array([[ -9,  11, -12,  13,   5,  11],
       [-14, -31, -10, -31, -27, -31],
       [-12,  22, -12,  26,  12,  22]])
What is the entry just right of the largest entry?
A: 12
What is the 1st entry on the diagonal from the top-right corner?
A: 11
The entry directly above 12: -27
What is the first entry in reading order?
A: -9
What is the 4th entry, reading row by row?
A: 13
The 3rd entry from the end, reading row by row -> 26
The entry just right of 13 is 5
The fourth-last entry, reading row by row: -12

x =
-0.01   0.21   0.09   0.19
 0.14  -0.15   0.11  -0.06
 0.02   0.02  -0.02  -0.03
 0.09   0.00  -0.13   0.04
-0.02   0.01   0.11   0.16
 0.18  -0.06  -0.20  -0.02
Rows and columns are numbered from 0.
Give the bottom-right entry.
Answer: -0.02
The top entry of the column that holds the smallest entry -> 0.09
The entry in row 1 and column 1: -0.15
Give the minimum.
Answer: -0.20
The entry directly above 0.18: -0.02
Give the bottom entry of the column that holds the largest entry.
Answer: -0.06
The entry just left of 0.21 -> -0.01
The entry directly below -0.01 -> 0.14
The top-right entry -> 0.19
The entry just left of -0.13 is 0.00
The entry in row 2 and column 0 -> 0.02
